Each row below holds a small network's activations on one input, seen along a few directions.
Each table varies a few parts of the input and shows all the possible inputs, shuffled.
Descriptions start from the smaller parts, as in this example, which fits no table here: one of 8 places around a ring, together with either a single point or one of 11 places around a ring or (one of 3 separate values, together with one of 4 places along a line).
Shared parts are said once, and a part with two or three values counts as separate values.
In the rows, zero is written as 128.

Other details of the inputs vary at random and push rows far along three fixed directions, the same in every table; ignore that.

Table:
R1: [ 85  78 107 191  92 100  95  87 171 134  75 170]
R2: [153 173 115  35 154 131 178 145 135 122 126 113]
R3: [129 109 120 161 120 134 130 140 115 151 146 123]
R4: [121 105 127 162 134 113  90 123 110 164 150  99]
R5: [136 135 150 113 153 106 100 157  78 196 163  89]
R6: [145 159 141 122 107 181 132 116 153  40  97 159]
R7: [150 113 152 138 133 143 142 149  86 122 174 104]
R8: [119 149 123  77 124 106 130 124 154 117  85 154]
R9: [117 136 131 127 107 142 128 107 168  74  84 175]
R10: [121 122  90  92 134  83 162 132 157 130  95 141]
R11: [143 108 146 103 142  78 103 162 109 203 143 115]
R12: [139 142 101  85 129 130 160 131 148 118 113 126]
R13: [114 158 131 102 111 152 135 107 163  74  88 158]
R14: [116 130 164 181 139 161 109 113 109 123 149 124]
R15: [130 161 172 141 143 187 117 128  90 123 173  91]
R16: [149 134 134  62 139 112 168 143 122 118 131 124]
R17: [ 92  72  85 177  95  82  89  85 177 138  76 153]
R18: [111  47 100 237 112  98 104 123 130 168 134 141]
R19: [133 120 165 149 142 128 102 152  93 166 169 113]
R20: [151 124 160 102 143 143 150 157  80 153 193  79]
R21: [156 141 153  52 153 122 166 160  93 153 174  87]
R22: [122 111  73 103 118  74 148 137 156 130  85 145]
R23: [ 94 101  99 136  86  96 106 105 177 126  66 168]
R24: [143 121 164 101 147 110 112 158 103 200 168  94]
R25: [137 156 155 101 170 129 116 138  96 163 163  94]
R26: [139 156 178 122 140 179 120 149  92 134 184  93]
R27: [124 127 141 218 115 190 128 108 106  90 166 123]
R28: [148 164  99  60 125 122 163 143 144 102  93 147]
R29: [121 124  96 138 124 120 157 121 155  86  97 152]
R30: [130 116 139 145 143 130 139 146 106 177 169 108]
R31: [130 125 126 141  90 156 118 110 165  71  88 163]
R32: [126 126 128 149 139 149 149 139 112 131 165  97]
R33: [122 137 108  66 113  86 115 140 144 151  89 138]
R34: [129 163 176 170 135 201 121 121 105  69 155 130]
R35: [120 124 115 147 124 120 100 113 134 122 109 138]
R36: [160 133 148  63 155 105 156 168  85 156 167  97]
R37: [101  93 142 233 117 161  84  96 122 131 151 121]
R38: [123 127 115  82 147  79 114 125 134 176 121 107]
R39: [133 160 101 109 119 165 170 122 150  49 105 136]
R40: [134 114 124 140 148 120 145 136 122 151 147 120]
R41: [138 161 155 171 143 198 115 108 105  63 158 109]
R42: [129  81  72  87 126  31 126 156 138 225 107 121]
R43: [148 149 130  99 107 177 168 120 135  37 118 139]
R44: [109 115 104 109 125  84 108 109 157 158  91 140]
R45: [130 134 160 170 157 150  99 128  88 145 173 102]
R46: [130 154 129 102 147 130 126 109 139 104 116 125]
R47: [156 179 128  91 149 174 174 133 128  63 129 130]
R48: [120  88 171 230 119 164  98 113 125 121 154 139]
R49: [150 185 125  62 134 170 175 139 132  89 127 122]
R50: [124 123 149 185 149 171 149 134 102 123 187  95]
R51: [113 125 106 118 105 108 107 114 149 127  82 147]
R52: [107  96  92 150 116  77  99  97 166 125  74 159]
R53: [122 133 146 189 128 176 141 108 114 106 164 123]
R54: [149 189 143  37 147 130 134 159 106 127 130 111]
R55: [140 184 115  70 125 156 168 119 138  83 117 128]
R56: [109  81 114 218 114 105 113 110 126 148 132 149]
R57: [140 172 110 111 117 160 159 112 140  55 103 151]
R58: [130 149 118 112 132 126 154 116 136 111 118 142]
R59: [102 104 105 154 105  93 103 101 161 121  67 173]
R60: [131 131 102 118 119 119 152 126 153 104  92 164]
R61: [111  63 131 171 113  73  74 151 109 226 150 117]
R62: [133 115 114  66 125  53 105 162 126 198 109 130]
R63: [119 107 115  65 122  51 112 148 146 205 102 135]
R64: [138 124 139 120 155 112 143 156 100 186 166 108]
R65: [118 110 136 177  89 166 113 100 167  77 100 160]
R66: [109 101 143 233 119 168  82 102 112 120 155 120]
Each input here is: one of 6 places around a ring, together with either a single point or one of 4 places along a line or one of 6 places along a line.
The inputs of R27 and R55 match in every part but the place on the ring of 6. If R61 is changed in the same way as R27 into R55, which row does it become?
> R26
The inputs of R38 and R41 match in every part but the place on the ring of 6. If R2 is changed in the same way as R38 into R41, which row does it become?
> R18
Change only the place on the line of 4 in R22. List by row number the other rows that result.
> R18, R28, R57
Change only the place on the ring of 6 in R64. List by row number the other rows that result.
> R3, R28, R30, R49, R60
Change only the place on the line of 6 in R37. List by row number the other rows that result.
> R15, R17, R23, R26, R65
Which other rows agree with R45 in the place on the ring of 6? List them by row number.
> R11, R19, R29, R34, R36, R47, R52, R56, R59, R60

Table:
R67: [157 172 159  80 149  98  98 183  71 178 165 105]
R68: [106 155 114 107  91 216 178 113 168   5 111 134]
R69: [151 121 126 146 159 135  99 153  62 161 197  53]
R70: [109  86 144  65 109  79 124 173 136 176 121 131]
R71: [150 108  94 100 125 106 184 117 153 113  94 183]
R72: [132 139 184 160 152 134  78 161  29 170 188  93]
R73: [ 91 109 119 174 141  75 118 105 155 194 121 151]
R74: [156  94 114  77  88  97 136 139 144 141  88 180]
R75: [143 149 177  72 109 152 151 153 118 111 153 129]
R76: [159 158 121  74 116 142 173 158  98 130 174  85]
R77: [ 98 107 118 213 148  99 113 108  94 133 123 149]
R78: [107 117  68 105 113  96 104 113 187 175  86 130]
R79: [162 140 151  36 112  90 149 178 109 160 141 127]
R80: [124 116 108 208 100 191 139 145 130 129 132 117]
R81: [101  97 114 181 150 103 111 104 174 170 113 156]
R82: [144 152 120 101 122 132 202 122 155  60 109 167]
R83: [107  85  90 186 142  24 104 136 126 204 117 155]
R84: [122 107 161 155 148 122 167 141 107 159 185 116]
R85: [130 123 204 219 170 216 141  85 107  79 199  91]
R86: [127 157 199 148 141 157  90 144  89 185 193  99]
R87: [104 190 137  64  96 161 127  82 168  49  44 183]
R88: [114 113  89  94  82 107 160 124 160 127 111 129]
R89: [165 178 152 103 144 169 104 160 114  84 135 135]
R90: [116 104  75 232  98 160  92 104 157  73 105 151]
R91: [ 83  75 131 185 123 134 160 117 161  94 123 160]
R92: [165 190 115  58 190 114 152 162 120 120 130 125]
R93: [139 197 139  45 166 125 128 161  84 222 196  45]
R94: [152 201 141 118 152 219 207 145 143  47 108 153]
R95: [ 96 152 173 191 168 176 131  92  91 129 168 117]
R96: [143 113 110  80 117  75  93 138 143 113  74 155]
R97: [141 151  98 104 149 123 153 104 159  34  72 166]
R98: [144 186  69  41 128  81 134 152 124 142 104 112]
R99: [131 159 149 102 173 152 150 102 143  99 131 122]
R100: [ 65  77  79 169  98  68  83  89 140 212  95 125]
R101: [117  39  60 165  91  44  94 108 151 150  83 121]
R102: [ 96  87 101 188 102 142  96  77 166 119 111 122]
R103: [105  38 120 186 118  79  83 108 123 228 161  68]
R104: [129 127 193 165 132 190  90 110 118 108 160 115]
R105: [129  75  89 226  66 190 142  85 146  67 121 163]
R106: [120 152 135 192 142 178 106 126  46 117 184  78]
R107: [143 112 163 227 155 183 139  98 106  36 162 120]
R108: [145 181 148  37 138 141 113 142 159 134 105 138]
R109: [159 136 122  45 110  98 125 128 152  61  62 150]
R110: [162 153 150  46 136 115 139 210 106 207 125 114]
R111: [120  81 137  88 102  72  98 107 172 155  78 141]
The inputs of R104 and R102 match in every part but one. If R74 is changed in the same way as R104 into R102, which row does it become?
> R105
The inputs of R67 and R98 match in every part but one. If R111 is changed in the same way as R67 into R98, which row does it become?
> R103
Describe the family of inputs behind these rows.
> one of 3 separate values, together with either a single point or one of 4 places along a line or (one of 2 separate values, together with one of 5 places along a line)
Change only the choice among 2 separate values in R111. List by row number the other rows that result.
> R109
Change only the place on the line of 4 in R82. List by row number the other rows that result.
> R71, R84, R91
